A small network was trained on invented records. Each row is its activation on one of them, seen along a few directions.
Records have a field called D. Each example row is followed by its value.
The word absent means that the record has no D.
Other fields move the rows too, some of them a lot.
In the rows, zero is written as 500.
Random noise pushes rows far along 12 fixed directions. That doesn't count. These rows show it; they differ only by the noise:
[539, 387, 393, 334, 531, 569, 562, 373, 490, 362, 374, 472, 455, 715, 345,
 475, 394, 478, 441, 672, 284, 301, 551, 629, 458, 641, 411, 539, 303, 392,
 618, 423, 404]
[303, 539, 493, 612, 542, 558, 420, 429, 292, 413, 410, 613, 404, 520, 598,
 568, 544, 389, 348, 654, 588, 258, 464, 632, 526, 834, 460, 424, 322, 547,
 461, 404, 486]
[459, 502, 473, 482, 526, 502, 509, 635, 563, 591, 498, 521, 617, 392, 509,
 482, 642, 553, 485, 657, 606, 507, 554, 528, 382, 508, 665, 549, 672, 596,
 568, 572, 468]
[443, 332, 556, 289, 544, 176, 509, 524, 547, 674, 640, 580, 498, 517, 121,
 480, 584, 459, 764, 433, 429, 657, 381, 480, 502, 873, 535, 499, 438, 870,
 910, 397, 493]
[369, 716, 616, 638, 444, 581, 413, 564, 252, 499, 410, 497, 533, 296, 834,
 628, 787, 473, 302, 685, 587, 415, 460, 588, 614, 547, 677, 508, 551, 476,
 377, 541, 519]
[614, 514, 540, 430, 514, 446, 291, 527, 590, 681, 551, 431, 528, 358, 573,
 368, 638, 674, 531, 452, 489, 469, 344, 486, 553, 526, 667, 638, 442, 437,
 639, 457, 548]
[467, 531, 459, 524, 590, 539, 527, 488, 438, 502, 486, 530, 465, 545, 506,
 454, 565, 398, 401, 549, 579, 497, 433, 549, 474, 608, 493, 399, 436, 592,
 506, 536, 528]
[641, 493, 418, 326, 731, 531, 336, 531, 296, 643, 375, 382, 421, 543, 541,
 519, 683, 571, 467, 605, 472, 804, 416, 695, 699, 660, 731, 544, 493, 555,
 597, 427, 737]
[490, 344, 477, 448, 334, 561, 646, 439, 694, 355, 345, 499, 472, 498, 317,
 654, 185, 520, 630, 555, 365, 311, 709, 471, 345, 333, 317, 689, 555, 339,
 408, 404, 290]
[692, 377, 486, 532, 518, 312, 374, 578, 384, 676, 665, 665, 413, 649, 403,
 502, 552, 660, 841, 550, 729, 340, 595, 592, 460, 554, 468, 378, 442, 604,
 588, 477, 608]
[542, 656, 636, 790, 424, 446, 552, 575, 488, 648, 569, 385, 506, 342, 633,
 499, 558, 292, 380, 494, 475, 326, 336, 458, 492, 499, 421, 641, 501, 414,
 446, 534, 505]
[560, 437, 650, 401, 210, 362, 624, 394, 608, 429, 574, 635, 472, 516, 334,
 580, 392, 576, 785, 390, 400, 369, 582, 376, 463, 281, 333, 456, 463, 482,
 502, 480, 308]
[498, 414, 392, 626, 620, 563, 462, 601, 708, 602, 388, 383, 435, 312, 436,
 499, 390, 483, 475, 479, 642, 413, 485, 475, 352, 477, 455, 629, 550, 475,
 424, 472, 517]
[446, 429, 610, 335, 317, 442, 518, 444, 416, 365, 526, 608, 505, 538, 436,
 655, 483, 585, 780, 432, 508, 520, 601, 448, 520, 378, 475, 494, 453, 546,
 529, 496, 403]

[397, 437, 499, 629, 571, 325, 361, 531, 532, 689, 545, 697, 387, 393, 389,
 512, 517, 532, 568, 538, 657, 387, 473, 552, 505, 885, 485, 375, 503, 727,
 557, 322, 552]
d5
[506, 336, 453, 194, 526, 420, 582, 495, 553, 427, 507, 473, 560, 657, 209,
 474, 505, 552, 643, 550, 342, 563, 580, 518, 469, 565, 524, 515, 430, 587,
 778, 519, 437]
d3
[578, 384, 377, 653, 747, 365, 677, 680, 787, 807, 357, 200, 360, 268, 156,
 533, 357, 266, 448, 410, 444, 784, 380, 430, 422, 582, 390, 660, 720, 645,
 521, 440, 593]
d7
[495, 515, 548, 300, 403, 534, 580, 382, 441, 338, 366, 494, 414, 445, 493,
 600, 615, 601, 534, 473, 432, 567, 508, 448, 559, 287, 526, 333, 409, 492,
 452, 558, 358]
d7
[443, 691, 666, 545, 533, 330, 361, 524, 632, 751, 565, 501, 453, 119, 539,
 441, 769, 508, 396, 239, 507, 797, 200, 388, 783, 602, 623, 299, 605, 753,
 498, 461, 676]
d6
[626, 498, 428, 306, 639, 553, 346, 640, 633, 639, 523, 426, 647, 410, 567,
 292, 772, 720, 447, 647, 556, 498, 464, 566, 413, 474, 844, 536, 543, 515,
 713, 620, 546]
d3
[708, 518, 559, 635, 517, 429, 350, 442, 181, 682, 469, 436, 317, 616, 655,
 696, 331, 462, 617, 418, 404, 776, 451, 625, 788, 598, 463, 764, 549, 343,
 354, 232, 752]
d2
[760, 513, 390, 591, 552, 623, 496, 489, 399, 499, 516, 372, 547, 801, 631,
 373, 360, 478, 373, 623, 370, 347, 540, 609, 491, 443, 440, 710, 442, 171,
 454, 513, 590]
d4
[673, 505, 404, 795, 563, 618, 648, 501, 591, 535, 408, 359, 357, 558, 494,
 520, 195, 310, 365, 520, 477, 362, 532, 532, 401, 368, 226, 578, 536, 283,
 244, 480, 532]
d1
[580, 406, 441, 458, 605, 545, 270, 514, 732, 568, 486, 252, 491, 324, 517,
 334, 425, 628, 523, 234, 507, 492, 311, 352, 496, 413, 528, 737, 331, 325,
 575, 471, 552]
d4
[410, 398, 297, 403, 703, 516, 382, 498, 761, 545, 416, 460, 486, 359, 386,
 250, 628, 678, 329, 521, 595, 335, 378, 465, 350, 670, 608, 378, 352, 567,
 670, 521, 405]
d1
[628, 429, 393, 364, 633, 454, 418, 428, 474, 567, 561, 472, 499, 739, 405,
 276, 542, 546, 449, 552, 374, 432, 381, 599, 523, 742, 529, 500, 287, 463,
 750, 452, 564]
d5
[467, 429, 426, 199, 577, 708, 472, 515, 364, 341, 447, 485, 662, 646, 566,
 566, 531, 561, 539, 739, 456, 666, 657, 662, 442, 533, 754, 660, 548, 510,
 650, 550, 485]
absent
[687, 546, 597, 717, 344, 342, 630, 479, 566, 627, 531, 619, 313, 460, 394,
 647, 390, 475, 662, 392, 497, 454, 586, 469, 585, 281, 235, 265, 657, 515,
 234, 441, 553]
d6
[529, 531, 533, 582, 554, 466, 309, 472, 276, 563, 746, 428, 589, 698, 707,
 342, 500, 416, 504, 382, 508, 464, 274, 500, 544, 737, 534, 764, 244, 370,
 701, 472, 607]
d2
[582, 538, 498, 428, 490, 767, 450, 274, 589, 442, 398, 572, 428, 554, 661,
 486, 184, 487, 394, 481, 374, 673, 477, 562, 538, 472, 511, 673, 547, 324,
 313, 304, 498]
absent

Which value of D does each new row have?
[333, 527, 530, 416, 542, 498, 420, 377, 278, 486, 366, 445, 471, 531, 564,
 607, 473, 396, 341, 564, 247, 717, 364, 614, 710, 914, 614, 753, 453, 487,
 612, 252, 524]
d1
[433, 574, 473, 482, 704, 438, 593, 606, 238, 570, 432, 319, 509, 494, 495,
 565, 745, 260, 338, 553, 441, 855, 355, 549, 627, 717, 636, 514, 520, 704,
 619, 574, 630]
d4
[382, 730, 743, 709, 303, 356, 783, 517, 233, 459, 604, 457, 566, 508, 616,
 634, 635, 138, 372, 530, 324, 506, 378, 428, 580, 547, 410, 523, 522, 541,
 491, 605, 400]
d7
[298, 521, 489, 504, 454, 523, 787, 570, 487, 305, 436, 555, 570, 480, 386,
 601, 614, 357, 428, 627, 566, 475, 661, 464, 364, 393, 432, 223, 608, 689,
 440, 716, 353]
d5
[547, 564, 603, 533, 429, 500, 562, 416, 472, 585, 527, 514, 512, 574, 552,
 560, 275, 350, 484, 418, 300, 861, 451, 499, 642, 559, 473, 749, 698, 447,
 417, 322, 597]
d5
[518, 557, 559, 442, 458, 598, 587, 512, 581, 508, 596, 513, 637, 508, 584,
 433, 449, 435, 483, 480, 497, 713, 482, 443, 401, 378, 601, 644, 645, 497,
 518, 570, 466]
d3
[599, 595, 545, 361, 633, 462, 534, 504, 301, 541, 355, 117, 411, 411, 520,
 533, 800, 377, 340, 456, 244, 740, 216, 515, 738, 504, 606, 533, 311, 468,
 649, 573, 590]
d7
[722, 551, 461, 506, 528, 376, 444, 562, 377, 607, 653, 448, 597, 688, 551,
 337, 697, 617, 461, 594, 441, 364, 496, 563, 562, 479, 554, 443, 442, 390,
 641, 614, 565]
d2
